These are the activations of a small neural network, seen along a few directions. Each row is one input.
Each table varies a few parts of the input and shows all the possible inputs, shuffled.
Descriptions start from the smaller parts, as in this example, which fits no table here: one of 4 places along a line, together with either a single point or one of 11 places along a line or (one of 2 separate values, together with one of 8 places around a ring).
Shared parts are said once, and a part with two or three values counts as separate values.
In the rows, zero is written as 128.

Other details of the inputs shift rows strongly along three fixed directions, in all tables alike. That doesn't count.

Rows:
row 1: [131 144 159 109 120 134 134  74  67 180  80]
row 2: [147 211 151  95 152 110 192 127 131 143 102]
row 3: [120 147 143 109 105 139 126  47  87 181 107]
row 4: [101  89 149 132 129  83  91 178  88 122 108]
row 5: [164 128  82 140 140 187 154 157 202  84 180]
row 6: [133 198 161 110 141 128 218 117 148 137 114]
row 7: [172 110  75 135 100 200  81  41 141 168 166]
row 8: [130  72 130 156 110 151  93 133 132 127 148]
row 9: [173  74  83 145 118 171  67 108 131 140 152]
row 10: [ 58  98 152 135 127  52  97 167  88 103 100]
row 11: [133 207 156  87 155 102 203 136 123 141  97]
row 12: [120 154  98 122 150 108 138 175 174  79 161]
row 13: [ 91  86 153 134 136  68  94 175  84 113  90]
row 14: [158 129  94 141 142 165 152 162 206  86 171]
row 15: [107 155  96 117 149 113 149 184 167  75 154]
row 16: [110  91 111 138 113 128  76 132 119 128 151]
row 17: [153 134 160 136 102 166 134  41 109 182 110]
row 18: [103  76 151 164 115  96 103 148 108 116 114]
Each input here is: one of 3 separate values, together with either a single point or one of 5 places along a line.
- Changing only the choice among 3 separate values turns row 3 into row 11. The same change can be made to row 12. Which row results? => row 2

Rows:
row 19: [128 114 129 138 125 151 131 141 141 114 144]
row 20: [127 125 103 131 131 144 120 133 132 111 136]
row 21: [147 165 143 126 127 150 165 120 151 140 137]
row 22: [145 152 128 120 133 153 176 108 150 130 128]
row 23: [127 125 105 135 121 128 122 141 141 127 148]
row 24: [148 160 132 121 135 161 170 111 150 125 129]
row 25: [126 123 114 118 136 141 115 131 136 109 138]
row 26: [128 114 135 127 133 105 120 156  89 134 105]
row 27: [153  81 123 131  98 176  65  13  87 192 117]
row 28: [140 111 129 146 126 126 128 135 148 121 138]
row 29: [103 101 151 139 119 118 130 134 111 130 118]
row 30: [134 126 122 129 133 124 103 133 140 120 141]
row 31: [111 120 132 138 127 103 109 130 101 121 107]
row 32: [137 173 116 114 126 153 158 118 138 137 137]
row 33: [110 117 133 141 121  90 113 133 107 134 114]
row 34: [126 162 133 119 127 109 156 104 113 143 103]
row 35: [131 159 169 133 128 114 156 113 121 146 105]
row 36: [120 170 146 121 119 117 147 116 111 153 114]
row 37: [146 158 149  97 144 120 152 128 106 153 105]
row 38: [138 131 111 139 125 125 112 137 136 120 140]
row 39: [126 128 125 123 128 129 110 143 140 121 147]
row 40: [138 108 123 142 132 132 132 130 146 112 132]
row 41: [ 94 140 161 119 142  74 127 145 101 114  94]
row 42: [134 120 116 126 130 117 111 133 144 122 143]
row 43: [127 122 116 122 126 126 116 138 146 126 151]
row 44: [152 114 121 124 139 141 125 160 135 126 123]
row 45: [119 118 114 117 130 134 121 136 140 121 147]
row 46: [ 99 115 129 132 116 110 122 136 103 131 119]
row 47: [ 97 118 147 120 126 113 109 136 104 126 120]
row 48: [122 114 110 118 136 134 118 126 137 115 137]
row 49: [131 111 130 142 122 133 133 142 148 124 145]
row 50: [123 118  99 130 131 135 126 132 133 115 135]
row 51: [138 114 130 145 133 136 125 132 140 109 129]
- Changing only one part turns row 47 into row 19. The same change can be made to row 43. Which row results? => row 49
- What do these inputs look like to the network? => one of 3 separate values, together with either a single point or (one of 2 separate values, together with one of 5 places around a ring)
- List by row number the other rows that have the choice among 3 separate values in common with row 26. => row 20, row 23, row 31, row 32, row 33, row 34, row 36, row 38, row 46, row 50
- Which other rows does row 22 become when the place on the ring of 5 takes its other values? List them by row number. => row 28, row 29, row 40, row 49
- Which other rows does row 31 become when the choice among 3 separate values takes its other values? List them by row number. => row 41, row 51
- Which other rows does row 43 become when the choice among 2 separate values takes its other values? List them by row number. => row 39
